Each row has a name. Each question is about the rows just above it.

[146  87 116 123 160 133 106  93] : Rabi
[121 130 129 116 119 128 131 149] : kof
[124 128 126 120 125 124 123 132] : vap
[123  63 137 208 113 179 126  74] : Muva
[137 109  74  95 136  76  87  93] : kemiv
[121 143  89 116 107 102 135  93] : pimis
[116 132 130 125 115 125 126 138] : buluf
[142  97 118 152 149 127 107 104] : Sanef
[103 137 127 100 101 117 126 143] : misuz
[ 46 195  70  73  50  57 155 108] : buv
[ 85 134 134 114  81 150 152 135] : Kipu
Shared by Rabi and kof:	[116]
Which value is in both Sanef and kof?	[149]
The one value in Muva and Rabi:	[123]
Shared by buluf and Muva:	[126]
Which value is in both Sanef and Kipu?	[152]

[146 117 135 117 169 146 141 116 122 107  90 131 115 127 135 165 154 164
 139 107 118 134 139 128 129 126 125  99 155 116 102 150 132 142] : Gimi
[149 110 129 159 140 100 161  88 144 149 102 129 145 131 119 149 117 151
 117 126 130 136 106 134  98 104 132 168 139 137 111 129 109 124] : kesi
[121 117 101 139 147 120 174 123 125 106 115 136 122 146 132 140 133  95
 132 112 101 135  91 105  87 135 127 161 140 159 111  83 158 123] : fesan
[101 116 120 146 147 101 131 113 116 125 114  91 109 116 152 155 149 142
 132 109 107 146 111 109 100  94 102 141 154 147 141 156 110 140] : nepe
[115 125 146 106 167 149 142 116 123 100 126 128 107 140 144 146 157 116
 138 101 112 137 166 124  79 112 101 135 129 121 115 137 111  99] : Vigev
[117 130 169 120 144 120 147 111  98 111 124 120 105  90 140 174 121 158
 126 107 124 142 126 140 111 101 122 138 136 135 123 119 135 125] : Zop
[148 118 144 115 137 132 152 108 131 130 105 147  95 130 119 160 156 132
 109 128 150 123 116 100 123 100 130 145 144 157 114 118 133 121] : pap
[115 125 146 106 167 149 142 116 123 114 126 128 107 140 144 146 157 116
 100 101 112 137 166 124 142 129  93 124 136 147 112 121 156 122] : garib
Whose row is [117 130 169 120 144 120 147 111  98 111 124 120 105  90 140 174 121 158
 126 107 124 142 126 140 111 101 122 138 136 135 123 119 135 125]?	Zop
Which row holds [149 110 129 159 140 100 161  88 144 149 102 129 145 131 119 149 117 151
 117 126 130 136 106 134  98 104 132 168 139 137 111 129 109 124]?	kesi
Whose row is [148 118 144 115 137 132 152 108 131 130 105 147  95 130 119 160 156 132
 109 128 150 123 116 100 123 100 130 145 144 157 114 118 133 121]?	pap

[127  63 121 126  97] : dad
[ 97  98 125 105 112] : lopil
[107 111 186 139 129] : diz
[117  98 141 115  82] : fupep
[137  77 119 122 120] : rasol
[169 106 126 136 103] : Bila
[161  93 126 126 114] : mivog
[169 106 139 126 138] : Pava
[161  93 126 126  79] : Zeka
Shared by Zeka and Bila:	[126]
Which value is in both mivog and dad?	[126]
Shared by Zeka and dad:	[126]
Which value is in both fupep and lopil?	[98]
Shared by Zeka and Pava:	[126]

[137 124 131 116 140 119 118 122 125 184 159 123  65  97 114 114]  Zupa
[135 102 158 160 125 126 139 123 119 136 120 124 156 137 129 115]  nidu
[117  78 110 158  89  78 115  94 185 193  93 131 193  45 112  95]  Mel
Which value is in both Zupa and Mel?	[131]
Which value is in both Mel and Zupa?	[131]
[137 124 131 116 140 119 118 122 125 184 159 123  65  97 114 114] is in which row?	Zupa

[209 125  93  93 121] : Beke
[142 135 119 125  84] : beme
[ 94 131 144 208  94] : digen
[142  94 208 123  93] : ganom
The one value in Beke and ganom:	[93]
Shared by Beke and beme:	[125]
The one value in ganom and Beke:	[93]
Whose row is [209 125  93  93 121]?	Beke

[132 190 118 115] -> Fovan
[137 216  93 160] -> bubi
[130 120 119 116] -> Pud
[120 134 129 138] -> gemu
[190  69 197 102] -> sizim
[138 139 120 190] -> vulil
[121 190 101 137] -> Vipu
Which value is in both sizim and vulil?	[190]
The one value in vulil and Fovan:	[190]
The one value in vulil and sizim:	[190]
Shared by sizim and Vipu:	[190]
[121 190 101 137] is in which row?	Vipu
Shared by bubi and Vipu:	[137]
Which value is in both Pud and vulil?	[120]

[ 88  96 176  81 109 151 100] -> gute
[188  88 170  64 122  88 184] -> pafu
[193  74  76  90 124 100 179] -> Gif
[ 75  82 119 130  75  88 175] -> Tafa
[110 172  64 117 151 134 136] -> Nobo
[160 159 102  85  77  71  81] -> Zabe
[ 84 111 167  74 109 127  74] -> tole
The one value in tole and Gif:	[74]
Which value is in both Gif and tole?	[74]
The one value in Zabe and gute:	[81]
Shared by gute and tole:	[109]

